These are the activations of a small neural network, seen along a few directions. Each row is one input.
Each table varies a few parts of the input and shows all the possible inputs, shuffled.
A made-up example of a description, with smaller parts first: line(6) and (point or line(9) or (values(2) and ring(8))).
Shared parts are said once, and a part with two or three values counts as separate values.

Other details of the inputs shift rows strongly along two fixed directions, in all tables alike. That doesn't count.
To show where, the next rows are all for the same input, with only those details redrawn:
[ -3  41  19   4   5 -33  -9 -51  -8   3  31  -2]
[-45  -5 -53  26  21  -1 -45 -18 -63  10  56 -16]
[-36 -47 -75 -12  23  27 -50  46 -30 -26  16   7]
[  7   0  -3 -35   7  -5 -15  13  25 -33  -9  21]
[ -3  41  19   4   5 -33 -10 -51  -9   3  31  -2]
[  7   0  -2 -35   7  -5 -15  14  25 -33 -10  21]
[  7   0  -1 -35   7  -6 -14  13  25 -33 -10  21]

Rows:
row 1: [  4 -25   6 -14  -6  17  40  -6  22 -36 -31  10]
row 2: [-28 -76 -66   5  28  25 -47  46 -10 -10  20  -9]
row 3: [  5  26  19 -21  12  30   0  47  26  -8   4  25]
row 4: [-25  20  43   4  -2 -11  22 -57  -6   7  23 -21]
row 5: [ 13  62  28   5  18 -34  -1 -12 -10  44  41   6]
row 6: [ 13   1  19 -17  17 -13   0  68  18  11   2  26]
row 7: [ -7  -3   9 -23  -6  17  -7  12  31 -36  -6  23]
row 8: [ 35 -33  -7   1   5  -8  11  -1  40 -25 -21  12]
row 9: [ -7  39  50  10  26  -5  25 -19  -3  45  35 -23]
row 10: [-30 -79 -61 -15  16  34 -28  45 -21  -8  25 -19]
row 11: [ 19  -6  17 -20 -14  37  22  -1   1 -14 -46  24]
row 12: [ 19  45  39  35 -16   9  10 -60 -24  17   2  13]
row 13: [ 25  -5  19 -37  20  16  13  50  28  13   9  -2]
row 14: [ 17  37   4  23  -2 -33  13 -66 -15  -5  14   5]
row 15: [ -1  17  21 -39  10  29  18  39  20  -4  -6  14]
row 16: [ 27 -15 -20 -15  -4 -18   8   3  20 -28 -25  33]
row 17: [ 28   0  18 -16  31   6  -5  49  40  11   5   7]
row 18: [ -2  27  18  18 -17 -11  39 -73 -15  -3  11  -4]
row 19: [  8   0  -1 -36   7  -5 -14  13  26 -33 -10  21]
row 20: [ 30  46  26  23  -2 -13   1 -58 -31  21  -3  11]
row 21: [-57   0 -23  29  33  35  -8  13 -69  42  58 -33]
row 22: [ 33 -22  17   1  -7  -7   4  24   2  -1 -41  37]
row 23: [  2  67  36  19 -24 -40   6   5   1  45  15 -56]
row 24: [-19  12  41   8   8 -18  18 -56   4  16  24 -26]
row 25: [ 31   1   9  -2 -43  -4   5  29  18  -1 -67 -22]
row 26: [  2 -27  11 -19  -3 -26  -6  32  25 -17  -9  24]
row 27: [-53 -11 -52  41 -24 -18 -37   7 -52  26  33 -72]
row 28: [ 35  14  39  20  -8  -6  23 -58 -21  37   7 -14]
row 29: [-19   1   7 -14 -41  -5   1  21  57  -8 -37 -14]
row 30: [-34  23 -44  27  40  12 -39  18 -69  37  64 -13]
row 31: [-22 -79 -78  23   7   5 -19  49 -38 -19   0  17]
row 32: [-19  69  36  28 -26 -19  11  -8  17  54  13 -36]
row 33: [-13 -11  13 -40  -8  16  12   4  25 -31 -15  11]
row 34: [ 22   4  15  20  -8 -26  34 -65  -6  12  24 -20]
row 35: [ 20  -8 -14  -3 -44 -24  18  22  32 -25 -49 -28]
row 36: [ 10 -33   4 -11   4   9  37  -5  31 -27 -31   5]
row 37: [  7  25  49  23  -8   9  33 -62 -29  23  -8  -8]
row 38: [-34 -34 -32  52  20  36  -8 -25 -78  40  20 -28]
row 39: [ 42  -4   5 -15  -4   2  -2   9   6  -3 -42  40]
row 40: [-31 -56 -81  19   5  50 -21  32 -32 -37   4  16]
row 41: [  9  -9  -3 -34   2 -18 -13  17  27 -19  -9  27]
row 42: [ 10   3  10   7 -45  17  10  15  34  10 -69  -2]
row 43: [ 48 -23  17   1   6  12  -1   6  24  -1 -38  17]
row 44: [  0  -4 -11   6 -46  -4  24   8  50 -15 -51  -7]
- What do these inputs look like to the network? => line(4) and (values(2) or ring(9))
- The inputs of row 27 and row 25 match in every part but the line(4) part. If row 26 is changed in the same way as row 27 into row 25, which row does it become? => row 22
- Which other rows does row 16 become when the line(4) part takes its other values? List them by row number. => row 5, row 39, row 41
- Which other rows does row 44 become when the values(2) part takes its other values? List them by row number. => row 35
- List by row number the other rows that have the line(4) part in common with row 5. => row 3, row 6, row 9, row 13, row 15, row 17, row 21, row 23, row 30, row 32
- Which other rows does row 33 become when the line(4) part takes its other values? List them by row number. => row 11, row 15, row 18

Rows:
row 45: [-55 -39 -65  26   2  48 -11  18 -48   1  10 -12]
row 46: [-61 -28 -39   2  35  33 -44  42 -44   5  47  -3]
row 47: [  3  78  33  16  12 -44  -6 -46 -14  35  54  -9]
row 48: [ -8  52  42  26 -22 -13  15 -80 -21  23  15 -30]
row 49: [-63 -42 -58  19  -4  16 -23  48 -25  17  25 -56]
row 50: [-38 -33 -35  12  41  30 -44  54 -52  24  42   3]
row 51: [ 18  21  34  42  -1 -42  28 -83 -19  31  26 -14]
row 52: [ 14  40  24  24 -23 -47  -4 -82 -26  15  21 -13]
row 53: [ 10  14  25 -56  20  11   7  37  51 -24  -4  17]
row 54: [  4  54  23  46 -26 -38  20 -69 -21  20  24  -2]
row 55: [-33 -49 -81  33   7   6 -21  16 -52 -12  13   1]
row 56: [-31 -44 -62  37   9  45 -11  30 -56  20   4  -7]
row 57: [ 10  79  32  15  12 -45  -4 -42 -14  30  57 -15]
row 58: [ 30  -7   3 -35 -14   0  -6  16  33 -32 -59  20]
row 59: [-19  67  51   7  14 -30   6 -58  -8  39  60 -10]
row 60: [ -7  43  38  20 -10 -21  12 -90 -23  22  15 -28]
row 61: [ 16 -31   8 -34  -5  -1  27   1  51 -45 -36  19]
row 62: [ 33  -6  22 -17 -13  26  22  27  33  -9 -57  18]
row 63: [ 14   2  12 -26 -31 -27   6  54  65 -11 -41 -14]
row 64: [ 13  24  31  45   0 -38  35 -76 -27  29  24 -10]
row 65: [  0  33  38  15 -16 -30  12 -94 -21  13  29 -23]
row 66: [ 41  12  29 -45  25   5  11  50  42  -9  -5  17]
row 67: [ 31 -22  -4 -24 -12 -19  12  10  46 -42 -43  29]
row 68: [-49 -58 -70  23  14  24  -7   7 -48 -15  20  -9]
row 69: [-22 -53 -59  21  18  37 -32  18 -62  16   1 -18]
row 70: [ 16  46  44  37 -15 -15  15 -67 -29  42   9 -24]
row 71: [ 33 -22   0 -23 -14 -12  -6  11  54 -40 -42  23]
row 72: [-43 -17 -63   5  28  14 -53  49 -43  16  43   7]
row 73: [-33 -28 -71  26  -7  30 -43  24 -57   2   0 -15]
row 74: [ 15  14  29 -42   9  -9 -16  49  43 -22 -18  40]
row 75: [ 24 -11  30 -23 -17 -12  21  53  60   7 -38 -18]
row 76: [ 10 -11  14 -26 -18  17  33  14  43 -40 -34  25]
row 77: [ 24   7   5 -20 -27  12   7  28  38 -26 -60  24]
row 78: [ 46 -28  22 -36  -8   3  11   9  31 -23 -41  18]
row 79: [-34 -30 -48   7  40  30 -38  52 -47  32  45   2]
row 80: [ 42 -35  17 -20  -1   2  10  11  50 -23 -40  18]
row 81: [  9  -1  18 -29 -20  29  22  18  42 -30 -52  14]
row 82: [ 13  41  40  49 -13 -24  35 -69 -25  36  26  -8]
row 83: [ 18 -29  13 -32  -8   5  10  -1  59 -43 -35  13]
row 84: [-40 -29 -76  35  -5  30 -25  27 -52   5   3  -2]
row 85: [ 16  16  24 -56  20  10  10  40  50 -29  -1  12]
row 86: [ 34  11  29 -44  26   6   8  45  42  -4  -8  22]
- What do these inputs look like to the network? => values(3) and (point or line(4) or ring(9))
- The inputs of row 54 and row 76 match in every part but the values(3) part. If row 57 is changed in the same way as row 54 into row 76, which row does it become? => row 85
- Which other rows does row 86 become when the line(4) part takes its other values? List them by row number. => row 50, row 66, row 79
- Which other rows does row 75 become when the values(3) part takes its other values? List them by row number. => row 49, row 63
- Which other rows does row 58 become when the values(3) part takes its other values? List them by row number. => row 60, row 69

Rows:
row 87: [  2  44  19  21 -23 -46  11 -76  -3  17  21 -24]
row 88: [  3   6  16 -22 -14   2  16  64  56  -7 -32  -2]
row 89: [ 13 -11  13 -28 -15  -6  11   7  42 -42 -36  -1]
row 90: [-45 -45 -54  18   2  29 -10  10 -26  -4  17 -11]
row 91: [ 43  -9   4 -21  -4  15  32  19  25 -26 -42  23]
row 92: [ -7  75  41  10  14 -29   2 -54 -15  24  37   3]
row 93: [ 25   8  25 -36  -8  13   4  52  40  13 -39  -9]
row 94: [  5  63  48  11   2 -29   1 -51 -15  21  51   1]
row 95: [-37 -45 -38  13   9  39 -12   4 -43   3   6 -10]
row 96: [  8  24  38  27  -9  -3  26 -61 -22  20  11  -8]
row 97: [-19 -35 -44  37   7  16 -19   8 -44  17   3   6]
row 98: [ 28   4  21 -34  23   2  -2  23  49 -23  -5  23]
row 99: [-25 -37 -40   2  39   4 -28  31 -37  10  43  -3]
row 100: [ 23  -9   0 -25 -21 -17   4  17  37 -30 -43  19]
row 101: [-14 -35 -49  28  -3  10 -35   6 -44   8   7  -5]
- What do these inputs look like to the network? => values(2) or line(4) or ring(9)
- A walk changes only the ring(9) part. It starts at row 97 and steps to row 91. List the rest of the walk in order. => row 96, row 95, row 90, row 89, row 87, row 100, row 101
- List by row number the other inputs of the same sort as row 88. => row 93
